These are the activations of a small neural network, seen along a few directions. Each row is one input.
Each table varies a few parts of the input and shows all the possible inputs, shuffled.
A made-up example of a description, with smaller parts first: one of 8 places around a ring, together with either a single point or one of 9 places around a ring or (one of 2 separate values, together with one of 6 places along a line).
Shared parts are said once, and a part with two or three values counts as separate values.

Other details of the inputs shift rows strongly along two fixed directions, in all tables alike. That doesn't count.

A family of inputs:
r1: [-0.50 -2.63 -3.63  1.56 -1.31 -0.33 -1.52 -1.12  0.17  1.89 -1.52 -0.54
 -0.54]
r2: [ 2.92 -0.79 -2.47 -0.41 -0.97 -4.86 -2.67  0.43 -1.60  1.21  2.95 -0.72
  0.40]
r3: [ 0.57  0.51  2.31 -0.68  1.17  0.55  0.82  0.12 -1.63 -0.31  0.18  0.24
  0.24]
r4: [ 0.90  1.78  4.67 -1.83  2.36 -1.34 -0.35  1.56  0.65 -2.38  1.75  1.93
  0.86]
r5: [ 3.11  1.03  0.64 -0.86  1.50 -2.82 -1.01  0.13 -2.09 -0.47  2.14 -0.25
  1.28]
r6: [-0.48  2.87  2.83 -0.11  2.65  1.13  1.64  2.26  0.77 -0.54  2.18  1.97
  2.25]
r7: [-1.51 -0.74 -2.96  1.71 -2.03 -0.10  0.31 -2.09 -0.62  0.73 -1.99 -3.11
 -0.58]
r8: [-2.48 -3.21 -2.83  0.32 -3.00 -0.13 -1.11 -1.62  3.80  0.57 -2.93 -0.70
 -3.66]
r9: [ 0.59  1.45  3.47 -0.64  3.34  3.43  1.25  0.36 -1.20 -2.03 -0.66  1.82
  1.99]
r10: [ 3.41  0.89  0.27 -1.31 -0.24 -3.78 -1.65  1.64 -1.34  0.02  3.89  1.76
  0.86]
r11: [-0.52 -2.32 -3.35  0.49 -2.70  0.30 -1.25 -1.33  0.31  1.39 -2.00 -1.36
 -2.01]
r12: [-1.16 -0.16  2.45  0.40  1.78  6.14  1.29  0.50  0.86 -1.23 -2.51  3.28
  1.36]
r13: [ 0.08  3.25  4.13 -0.34  2.64  2.17  2.49  3.01  1.31 -1.11  1.85  2.87
  1.67]
r14: [ 2.85  1.29  2.26 -1.34  0.55 -2.53 -0.02  1.04 -1.99 -0.37  2.39 -0.06
  0.14]
r15: [ 1.39  0.89  2.83 -0.91  0.91  0.97  0.91  0.80 -1.15 -0.80  0.73  0.95
 -0.07]
r16: [-1.71 -1.64 -0.93  1.06 -0.30  2.18  0.90 -1.95 -0.22  0.95 -3.26 -1.20
 -0.65]
r17: [ 1.69 -0.39 -0.64 -1.64 -0.93 -6.23 -2.66  0.34  0.39 -0.11  3.17 -1.13
 -0.80]
r18: [ 3.72  0.09 -1.82 -1.28 -1.82 -4.91 -2.23  0.38 -1.37  0.58  3.28 -0.75
 -1.26]
r19: [-2.64 -2.95 -3.35  0.26 -2.24 -1.34 -1.87 -1.94  2.60  0.76 -2.42 -1.63
 -2.03]
r20: [-1.15 -2.49 -3.40  0.33 -2.49 -3.38 -1.99 -1.99  2.38  0.92 -1.36 -2.12
 -1.22]
r21: [-3.27 -2.39 -0.99  1.26 -0.49  5.03  1.97 -2.21  0.52  0.74 -4.66 -0.62
 -1.07]
r22: [ 1.75  2.50  1.88 -0.39  0.15 -1.77  0.07  1.17 -2.01 -1.14  2.35 -0.84
  0.38]
r23: [ 2.78  0.67  0.84 -0.76  0.95 -2.05 -1.11  1.21 -1.54 -0.20  2.89  1.44
  1.48]
r24: [ 3.17  0.54 -0.47 -1.27 -0.01 -4.32 -1.71  0.36 -2.44  0.46  3.19 -0.25
  0.09]
r25: [-3.58  1.11  2.06  1.17  2.64  6.97  3.21  0.74  2.66 -0.59 -2.64  2.00
  2.14]
r26: [-3.12  0.09 -0.77  1.62  1.02  3.75  1.55  0.22  2.35  0.90 -2.59  0.21
  0.91]
r27: [ 0.22  2.49  3.48 -0.45  1.55  1.97  1.77  0.81 -1.33 -2.08  1.31  0.88
  0.48]
r28: [-1.84 -2.44 -7.03  1.65 -4.90 -2.72 -0.64 -0.52  2.94  3.74 -0.60 -2.31
 -2.60]
r29: [-3.70 -0.28  0.08  1.62 -0.02  5.96  2.37 -1.31  0.11 -0.98 -3.93 -0.64
 -0.51]
r30: [-1.49  1.00  0.45  0.77  0.25  2.05  1.24 -0.98 -1.30 -0.54 -1.15 -1.14
  0.45]
Description of these inputs: one of 5 places along a line, together with either one of 2 separate values or one of 4 places along a line.
Changing only the place on the line of 5 turns r10 into r12. The same change can be made to r15. Which row results?
> r14
Change only the place on the line of 5 in r17. List by row number the other rows that result.
> r4, r8, r19, r20

A family of inputs:
r31: [-0.61 -1.75 -1.91  0.24 -1.63 -0.42 -0.92 -1.61 -0.32  0.12 -1.67 -1.56
 -1.21]
r32: [ 1.11 -0.99 -1.44 -0.35 -1.09 -2.51 -1.21 -0.26  0.06  0.93  0.70 -0.57
 -0.83]
r33: [-4.00 -3.63 -3.39  1.73 -2.48  4.68  0.39 -3.12  1.24  0.91 -5.91 -1.44
 -2.25]
r34: [-3.70 -2.10 -1.90  1.23 -1.42  4.81  1.19 -1.28  2.53  0.29 -4.08  0.34
 -1.58]
r35: [-1.24  1.18  2.38  0.16  2.29  2.89  1.60  0.98  1.24 -0.63 -0.63  1.72
  1.53]
r36: [ 0.28  0.66 -0.90  0.35 -0.84 -2.43 -0.39  0.76  0.37  0.60  1.61 -0.57
  0.08]
r37: [ 1.63  2.08  0.48 -0.53  0.22 -3.72 -0.51  1.55 -0.17 -0.12  3.42 -0.24
  0.56]
r38: [ 1.46 -0.28 -0.45 -0.75 -0.81 -2.90 -1.11  0.22 -0.53  0.35  1.41 -0.69
 -0.63]
r39: [ 0.60 -0.74 -1.14 -0.05 -1.35 -1.38 -0.63 -0.27 -0.56  0.73  0.16 -0.69
 -0.93]
r40: [ 3.09  1.69 -0.88  0.12  0.07 -2.52 -0.65  1.14 -2.79  0.65  3.36 -0.42
  1.27]
r41: [ 1.56  0.53  0.05 -0.58 -0.18 -2.67 -0.81  0.95 -0.44  0.20  2.39  0.29
  0.20]
r42: [-1.11 -2.74 -3.39  0.63 -2.26 -0.17 -0.69 -1.47  0.96  1.74 -2.02 -1.19
 -2.05]
r43: [-0.32 -0.85 -1.45 -0.06 -1.21 -1.02 -0.74  0.05  1.02  0.54  0.17 -0.17
 -0.65]
r44: [ 0.36  0.53 -0.72 -0.23 -0.31 -2.67 -0.68  0.79  1.04  0.32  1.73 -0.54
 -0.03]
r45: [-0.92  2.37  2.57  1.06  2.28  4.55  3.56 -0.15 -2.16 -0.63 -0.99 -0.27
  1.67]
r46: [ 1.41  2.07  5.19 -1.32  3.67  1.75  0.51  0.76 -1.66 -2.56  0.68  1.94
  2.27]
r47: [ 0.27 -0.24 -2.17  0.28 -1.26 -2.98 -0.99  0.11  1.25  1.18  1.14 -0.77
 -0.28]
r48: [ 0.25 -1.53 -2.83  0.08 -1.77 -2.64 -1.28 -0.29  0.77  1.61  0.66 -0.61
 -0.98]
r49: [ 1.20  3.32  7.10 -1.46  4.65  3.42  1.66  1.18 -2.21 -3.77  0.56  2.41
  2.67]
r50: [ 2.76  1.35  1.23 -1.27  0.27 -3.64 -0.79  0.99 -1.51 -0.30  3.09 -0.19
 -0.02]
r51: [-2.75 -0.87  0.80  0.74  0.82  5.27  1.38 -0.40  2.33 -0.56 -3.27  1.88
  0.35]
r52: [-1.33 -0.06  2.79 -0.02  2.35  4.30  1.11 -0.62 -0.44 -1.58 -2.49  1.33
  0.85]
Describe the family of inputs behind these rows.
> either one of 2 separate values or (one of 4 places along a line, together with one of 5 places around a ring)
A walk changes only the place on the line of 4. It starts at r44 and steps to r43. List the rest of the walk in order.
> r38, r31

A family of inputs:
r53: [ 2.76 -0.24 -5.02  0.60 -2.77 -5.89 -2.05 -0.16 -1.97  2.57  3.26 -2.63
 -0.55]
r54: [-3.75 -0.76  0.14  1.11  0.35  4.73  1.39 -0.63  2.54 -0.67 -3.69  0.56
 -0.12]
r55: [-0.74 -0.61  0.12  0.00  0.35  0.96 -0.46 -0.25  0.93 -0.47 -1.14  0.56
  0.03]
r56: [-0.48 -0.52  0.72 -0.07  0.45  1.75  0.48  0.37  0.69  0.00 -0.80  1.15
  0.07]
r57: [-0.76 -0.48  0.15  0.23  0.59  1.56  0.94 -1.30 -0.83  0.11 -1.67 -0.91
 -0.18]
r58: [-3.29 -4.17 -5.31  1.63 -3.55  1.98 -0.70 -2.42  2.81  1.98 -4.44 -1.15
 -2.73]
r59: [ 2.08  3.97  5.98 -1.65  3.95 -0.20  1.14  2.83 -0.57 -2.42  3.65  2.59
  2.87]
r60: [ 0.75  0.10  0.58 -0.61  0.49 -1.07 -0.88  0.38  0.24 -0.41  0.71  0.61
  0.34]
r61: [-0.72  0.66  0.95  0.17  0.42  1.04  0.99  0.85  0.93  0.07  0.06  0.79
  0.09]
r62: [ 1.36  1.46  2.54 -0.74  0.97  0.97  0.55  0.15 -2.63 -1.67  0.61  0.16
  0.25]
r63: [-0.54 -0.94 -0.91  0.47 -0.83  0.90  0.12 -1.39 -1.33  0.21 -1.32 -1.09
 -0.61]
r64: [-0.38  0.54  0.18 -0.14  0.12 -0.72 -0.07  0.57  0.98 -0.26  0.64  0.13
  0.34]
r65: [ 0.70  0.60  2.27 -0.69  1.47  0.89  0.29  0.98  0.18 -0.80  0.64  1.74
  0.93]
r66: [-0.75  0.28  0.19  0.14 -0.02  0.54  0.63  0.52  1.19  0.21 -0.03  0.56
 -0.10]
r67: [ 3.76  0.12 -2.58 -0.44 -1.97 -7.44 -2.36 -0.51 -3.14  1.55  3.52 -3.09
 -0.63]
Describe the family of inputs behind these rows.
> either a single point or one of 4 places along a line or (one of 2 separate values, together with one of 5 places along a line)
Which of the alternatives is r64?
> one of 2 separate values, together with one of 5 places along a line

A family of inputs:
r68: [-0.86  2.06  3.33  0.49  3.24  4.76  2.24  2.13  0.50 -0.22 -1.13  2.96
  3.54]
r69: [-5.54 -2.55  1.26  1.50  0.01  4.92  1.48 -2.53  4.13 -1.24 -5.60 -0.70
 -1.65]
r70: [ 4.62  3.76  2.28 -0.03  1.48 -1.81  1.34 -2.25 -8.98 -0.62  3.24 -4.01
  1.24]
r71: [-1.13 -7.62 -8.05  0.08 -6.30 -2.54 -4.01 -2.73  0.23  3.47 -3.72 -1.93
 -5.40]
r72: [-3.95 -0.53  2.32  0.10  1.35  5.68  0.64 -1.62  2.45 -3.37 -4.00  0.97
  0.40]
r73: [ 0.94  2.77 -1.38  0.10 -1.53 -3.72  0.04  2.38  0.72  1.15  3.68 -1.27
 -1.35]
r74: [ 4.87  1.07  3.53 -3.05  2.73 -3.36 -2.63  1.76 -2.78 -1.43  3.73  1.51
  1.26]
r75: [ 4.80  2.73  4.37 -2.74  3.73 -4.70 -1.98  0.78 -2.01 -2.19  4.13  1.38
  2.46]
r76: [-2.61 -2.76 -9.03  1.72 -5.04 -3.74 -0.27 -1.17  3.53  4.67 -0.42 -4.33
 -2.90]
r77: [ 3.47  0.01 -3.04  0.49 -0.23 -3.94 -0.76  1.50 -0.84  1.22  3.48  0.44
  1.04]
r78: [ 3.65 -0.66 -2.21 -0.27 -2.71 -2.34 -1.47  1.60 -1.51  1.61  3.62  1.72
  0.54]
r79: [-4.14  1.47  1.36  2.24  1.93  5.39  2.45  1.13  2.10 -0.50 -3.05  1.71
  1.89]
r80: [-4.14  0.24  5.27 -0.62  1.35  5.40  2.93 -0.98  2.47 -2.56 -3.97  1.55
 -1.08]
Describe the family of inputs behind these rows.
> either a single point or (one of 2 separate values, together with one of 6 places along a line)
Change only the choice among 2 separate values in r80. List by row number the other rows that result.
> r73
Change only the place on the line of 6 in r79. List by row number the other rows that result.
> r68, r73, r76, r77, r78

A family of inputs:
r81: [-4.62 -4.35 -9.64  4.18 -5.05  3.53  0.76 -3.78  1.23  4.29 -5.67 -3.85
 -2.42]
r82: [ 2.79  1.29 -1.47  0.25 -1.03 -2.14  0.62  0.75 -3.07  1.40  3.17 -0.87
  0.24]
r83: [ 3.34 -1.16  0.41 -1.88 -1.13 -3.46 -2.30  0.09 -2.33 -0.09  2.06  0.24
 -1.46]
r84: [ 1.51  0.19 -1.75 -0.29 -1.16 -3.52 -0.95  2.33  2.49  1.69  3.29  1.32
 -0.21]
r85: [ 3.63 -1.23 -1.53 -1.00 -0.66 -3.01 -2.32  0.47 -1.83  1.06  2.07  0.99
 -0.20]
r86: [-3.27  1.52  3.51  0.99  4.09  6.98  2.51  1.68  3.67 -1.77 -2.27  3.86
  3.25]
r87: [-4.05 -0.36  0.21  1.15 -0.45  5.89  2.89 -1.96  0.18 -0.65 -5.02 -1.57
 -1.49]
r88: [ 2.14  2.25  5.01 -0.91  4.98  2.83  0.16  1.15 -1.82 -2.39  0.80  3.29
  4.23]
r89: [-0.61  0.07 -1.30  0.01 -0.49 -4.93 -1.62  0.35  2.45  1.00  1.78 -1.26
  0.12]
r90: [ 1.78  2.61  2.99 -2.33  0.93 -5.70 -0.99  2.06  0.92 -1.30  4.60  0.10
  0.16]
r91: [-1.50 -0.68 -1.05  1.04 -2.22  2.80  1.63 -0.79 -1.11  0.51 -2.03 -1.13
 -2.12]
r92: [ 0.04 -2.68 -1.74 -0.92 -1.84 -2.17 -1.89 -2.34 -0.69 -0.12 -1.57 -2.17
 -2.52]
r93: [-1.27  0.41  2.02 -0.49 -0.17  1.74  0.92  1.54  2.87 -0.97  0.09  2.36
 -0.74]
r94: [-1.58  2.95  4.58  0.89  3.94  5.11  2.94 -0.24 -1.58 -2.44 -1.81  0.17
  2.47]
r95: [ 1.69 -0.82 -0.25 -0.69  0.28 -3.93 -2.37 -1.30 -1.37 -0.24  0.51 -1.49
  0.68]
Describe the family of inputs behind these rows.
> one of 3 separate values, together with one of 5 places around a ring
Changing only the place on the ring of 5 turns r93 into r86. The same change can be made to r91. Which row results?
> r81
Change only the choice among 3 separate values in r95. List by row number the other rows that result.
> r89, r94
